Each row below holds a small network's activations on one input, seen along a few directions.
Each table varies a few parts of the input and shows all the possible inputs, shuffled.
A made-up example of a description, with smaller parts first: ring(5) and (point or (values(2) and line(4)) or ring(11)).
Shared parts are said once, and a part with two or three values counts as separate values.

Other details of the inputs vary at random and push rows far along three fixed directions, the same in every table; ignore that.

Rows:
R1: [-41  -9  18 -16  16 -13  28  15 -19  16  21   9]
R2: [-31 -12  23  -3  40  -8  28 -13  -4 -12  21   8]
R3: [ 35  45  -5  11  45   1   3  40   8   0 -40 -26]
R4: [-27 -11  17 -11  22 -19  27   9 -24  16  31   5]
R5: [ 25 -19  -3  71 -69   1  32 -10  11  -8 -11   0]
R6: [  4  28   7 -53  69  13 -28  14 -26   8  -3  -3]
R7: [ 30  -6 -10 -42   2  40 -48 -27  -9  -7  -4  19]
R8: [-20  13   0  54  -5 -37  46  33  25  13 -17 -10]
R9: [-12 -39   3  11 -43   2  -8 -41   0   6  30  29]
R10: [-12 -46 -12   7 -43  10  -2 -28 -25  -5  35  11]
R11: [ -3  27  10 -63  64   8 -27  11 -18  -3  -2 -19]
R12: [-16   9  -4  58   8 -37  43  20  26  -8  -7 -31]
R13: [ 33  17 -21  16 -45   4 -27   4  32   0 -45  -3]
R14: [-32 -20   8  -6  32 -17  20   7 -15  10  32  -1]
R15: [-19 -33   2  11 -42  24   0 -41 -22 -18  31   3]
R16: [ -5  -4  -5  58   7 -36  42  35  16   4  -6 -27]
R17: [ 16  45  -9  -9  22 -19   4  52  19  14 -44 -29]
R18: [ -9   4  -9  64  11 -38  40  27  18   3  -7 -19]
R19: [ 11  -4 -12 -43  -4  23 -58 -37  11 -12   1   6]
R20: [  1  32  13 -57  70  22 -20   4  -7  -3  -2  -8]
R21: [ 22  -1  -6 -47  -1  41 -45 -35  -1 -18  -4   7]
R22: [  8   7  -5 -46 -24  39 -42 -18 -19   5  -6  18]
R23: [ 39  25 -17  17 -47  27 -11   8  15  -2 -43  -6]
R24: [ 51  14 -30  21 -24   6 -31  -2  21 -15 -44  -5]
R25: [-30 -13  15 -12  23 -21  24   7 -13  20  32   4]
R26: [  0  32  -1 -61  63  -9 -31  10   2  23   0   8]
R27: [ 55  15 -30  18 -24  12 -24  -2  16 -17 -44  -6]
R28: [ 17  44  -9  -8  26 -19  -1  52  27  16 -45 -25]
R29: [ 37  53   3   5  36  -3   8  40  10  10 -40 -22]
R30: [ 50  20 -22  12 -45   8 -22  10  -1  -2 -36 -21]
R31: [-30 -15  16  -9  25 -22  21   6  -5  21  32   7]
R32: [ -8 -38   3  11 -41   4  -1 -43  -4   0  25  36]
R33: [-27  -3  27  -2  26  -7  26   3 -28  15  27   9]
R34: [-29 -17  18  -1  32  -9  20   7 -30   5  27   0]
R35: [ -5  23  26  59  -7 -33  36  56  20 -37  20 -19]
R36: [ 13 -28 -18  79 -61 -12  13 -12  21 -11  -8  -6]
R37: [ -4 -37   4   9 -41  11   6 -42  -9  -2  25  36]
R38: [-20 -41  -8   2 -46  12   1 -35 -17 -16  35  -1]
R39: [-40 -17  13  -8  32 -16  19  -1   1   0  32  -9]
R40: [ 16   1  -1 -48 -16  40 -39 -22  -2   2 -11  28]
R41: [ 17   0 -12 -46   1  26 -54 -38   6 -19  -6  12]
R42: [-39  -9  27  -5  27 -14  24   0   0  11  12  29]
R43: [ 37  13 -35   8 -39   6 -24   3  20 -18 -31 -38]
R44: [-18 -35   5   5 -48  17   7 -36  -5  -3  16  40]
R45: [-41  -7  26 -11  17  -7  26  13 -24  15  18   9]
Each input here is: point or (line(4) and ring(11)).
Question: Change only the ring(11) part in R38. List by row number the other rows that result.
Answer: R2, R11, R12, R15, R19, R20, R21, R39, R41, R43
Question: Change only the line(4) part in R14. List by row number the other rows that result.
Answer: R17, R25, R43

Rows:
R46: [  8  37   7 -21  26 -25  -8  39  11   7 -11 -11]
R47: [ 26  35  -7 -25  40 -27 -12  36  17  16 -22  -9]
R48: [ 31 -19 -20  33 -60   1 -12 -29   7   0  -2  17]
R49: [ 30   9 -27 -63 -21  26 -78  -6   3   8  -8  12]
R50: [ 10  12   4  56   5 -12  44  28   6   0 -37 -12]
R51: [ 33  30 -11  -6  62  -3 -23  32 -14 -28   1 -55]
R52: [-62 -46  20  18 -16 -23  53 -10 -14  21  41   5]
R53: [-47 -26   8 -45  38  -6   2  -8 -20  25  34  25]
R54: [ 16  33 -18 -18  48 -12  -9  30   7  21 -37 -10]
R55: [  4  12   2  57  17 -37  25  10  50 -41 -12 -32]
R56: [-31 -20  33 -29  46  11   4 -13 -24  12  38  41]
R57: [  7  -9 -11  17 -77  26   3 -22   4  -9 -10  -5]
R58: [ 10 -14  -2  28 -81  12   1 -17   6 -18  13  14]
R59: [-57 -34  36  24 -11  -1  64 -17 -18   4  39  15]
R60: [ 18  35 -12 -13  51  -8  -9  25   3  19 -41  -8]
R61: [-47 -46  21  42   3 -19  43 -17 -15  18  49  32]
R62: [-33 -16   8 -48  45  -1   4 -20 -18  33  24  18]
R63: [-21 -26  18 -29  55  -4  -4 -17 -43 -24  74 -12]
R64: [  5  42  -2 -33  30 -11  -6  34   8  16 -34 -30]
R65: [-18   1  -5  61  17 -26  33   7  40 -37 -19 -35]
R66: [  9 -15 -18  25 -77   7 -19  -6   9  -6   3   3]
R67: [ 26  51  15 -22  38  -5  -5  36  11  -5 -24  -4]
R68: [ -7  22  -5  44  -9 -30  33  48  14   4 -31 -30]
R69: [ 30  -1 -31 -44 -22  20 -62 -13   6  10  -5  15]
R70: [ 49  18  -5 -59 -13  40 -63 -21  -3 -11 -13  24]
R71: [ 16   5 -11  54  15 -17  37  20 -11 -28  -4 -75]
R72: [ 26  -8 -16 -35 -18  34 -40 -43 -10  10 -20  14]
R73: [  7  -5 -21   5 -68  23 -23 -11   0 -10 -10   0]
R74: [  3  22  -7  47  25 -25  28  10  50 -31 -40 -54]
R75: [-30 -21  16 -37  41 -15   2 -16 -15  24  47  37]
R76: [ 52  13 -10 -56  -8  37 -64 -26  -4  -4 -15  28]
R77: [-38 -22  17 -39  45   1  10 -29 -25  31  28  23]
R78: [ 11  33  11 -13  41   7   5  29  -3   0 -34  -5]
R79: [  8  42  12 -19  26 -17  -5  37  10   1 -10 -10]
R80: [-44 -25  12 -51  36  -5   9 -17 -18  31  33  16]
R81: [-38 -32  37  33   1  -1  45  -5 -15  -1  40  28]
R82: [ 12  -7 -20 -28  -3  27 -65 -42  30 -40   5   2]
R83: [-40 -39  11  32   3 -22  36  -7  -8  20  44  26]
R84: [-46  -7  34 -39  31  10   2  -2 -19   6  47  31]
R85: [ 13  25  -1  -6  49  -5  -1  19  -2  13 -37  -3]
R86: [ 16 -38 -32  42 -51  19  -8 -27 -26 -42  23 -38]
R87: [ 25  47  11 -25  47   8   4  28   4   6 -48 -21]
R88: [ 16 -11  -6  20 -65  29 -14 -17   3 -16   4  18]
R89: [  0  22   7  49  -5 -10  44  36  10  -8 -31 -17]
R90: [ 19 -19 -19  19 -76  -6 -15 -10  11  -3   4   5]
R91: [ 21   7 -32 -68 -22  29 -71 -10  -3   8 -19   7]
R92: [  5   6  11  55   1 -14  57  16   6   6 -30 -18]
R93: [-54 -10  28 -50  26   6   9 -12 -23  16  37  12]
R94: [ 27 -23 -16  40 -56  15 -14 -26   3  -3  -8  18]
R95: [  0 -18 -10  33 -81  13  -8 -11   5 -12  14   8]
R96: [ 25  17   8  60   9 -35  37  26  16   3 -28  -8]
R97: [ -4 -17 -11  28 -78  24   3 -16  -1 -14  -1   8]
Question: Changing only one part turns R76 into R50. The same change can be made to R63. Which row results?
Answer: R86
Question: Changing only one part turns R61 into R60. The same change can be made to R88. Which row results?
Answer: R89
Question: What is each input in this table made of?
Answer: line(4) and (values(2) or ring(11))
Question: Change only the ring(11) part in R48. List by row number the other rows that result.
Answer: R46, R47, R58, R67, R70, R75, R76, R79, R90, R96
Question: Change only the line(4) part in R73. List by row number the other rows that result.
Answer: R79, R93, R95
Question: Change only the values(2) part in R55. List by row number the other rows that result.
Answer: R63

Rows:
R98: [-59 -19  42 -10  40 -33  53  -5  -8  -5  35   7]
R99: [  0 -17 -11 -50 -10  15 -61 -22   2  -9  30  24]
R100: [-16 -18  22 -49  32 -13  -1 -17 -11  -1  33  19]
R101: [-25 -15  20 -35   2 -12  18  -8 -10  37   3  39]
R102: [ 16  15  -9 -27  46 -14  -6   8   0   7 -32 -25]
R103: [-18   2  -5  40  30 -44  29  29   8   2  15 -10]
R104: [-21 -10   1  40 -35 -23  29  24  18  30 -10  20]
R105: [ -2 -20  -3  78 -12  -8  39  -3   0 -13 -12  -7]
R106: [-50  -9  32  31  -2 -26  73  40 -27  37  22  17]
R107: [-27  -5  24  26  45 -27  44  -1  -7  15  44  -1]
R108: [-20  25  31 -21  68  -2   5  13  -1 -16  -2  11]
R109: [ 32  30 -10 -55  60 -15 -25  11  -1   5 -20  -9]
R110: [-13 -27  14   3 -32  20   5 -20 -10  19   3  61]
R111: [-23 -37 -19  -3 -17   7 -26 -31  -9   1  23   8]
R112: [ -4 -25  -9  13 -30  35  -6 -35  -2 -24   0  17]
R113: [-14 -11   8 -44 -24  30 -27 -17 -27 -15  29   6]
R114: [ 29   4 -22  19 -26  11 -11  15 -14  -2 -27 -37]
R115: [  6  16 -30 -22   3  15 -38   9  20  -8 -24 -16]
R116: [  5 -22 -12  -3 -24  26 -25 -45  -6   8  16  -3]
R117: [  4   0   6 -53 -23  34 -36 -31  -3  41   7  43]
R118: [-19 -41  -5   5 -38   8  20 -37  -1 -11   9   2]
R119: [ 31  35  15 -40  67   6 -32  21   7 -12 -19   7]
R120: [ 38  22  -6  38  27 -12   7  25  11 -12 -31  -9]
R121: [  5  33  -5 -27  31  13  -3  33 -12  -3 -21 -32]
R122: [ 20 -16  -3  25 -56  12 -10 -29  14  -9  23   2]
R123: [ 25  30  -5  26 -31   5  -4  -3  28 -14 -20 -25]
R124: [ 12  36  -4  10  24   5  10  15  23   2 -26 -35]
R125: [ 46  12 -30  52 -50  -5   6  24  -6 -13 -19 -32]
R126: [ 37  14 -10  20 -40   0  -6  24  -4 -17 -10 -24]
R127: [  3  16 -17  13 -25  -6 -20  13  26 -20 -17 -15]
Question: What is each input in this table made of?
Answer: values(5) and (point or ring(5))
Question: Changing only the values(5) part turns R124 into R121. The same change can be made to R116. Which row results?
Answer: R114
Question: Change only the values(5) part in R119. List by row number the other rows that result.
Answer: R99, R100, R122, R126
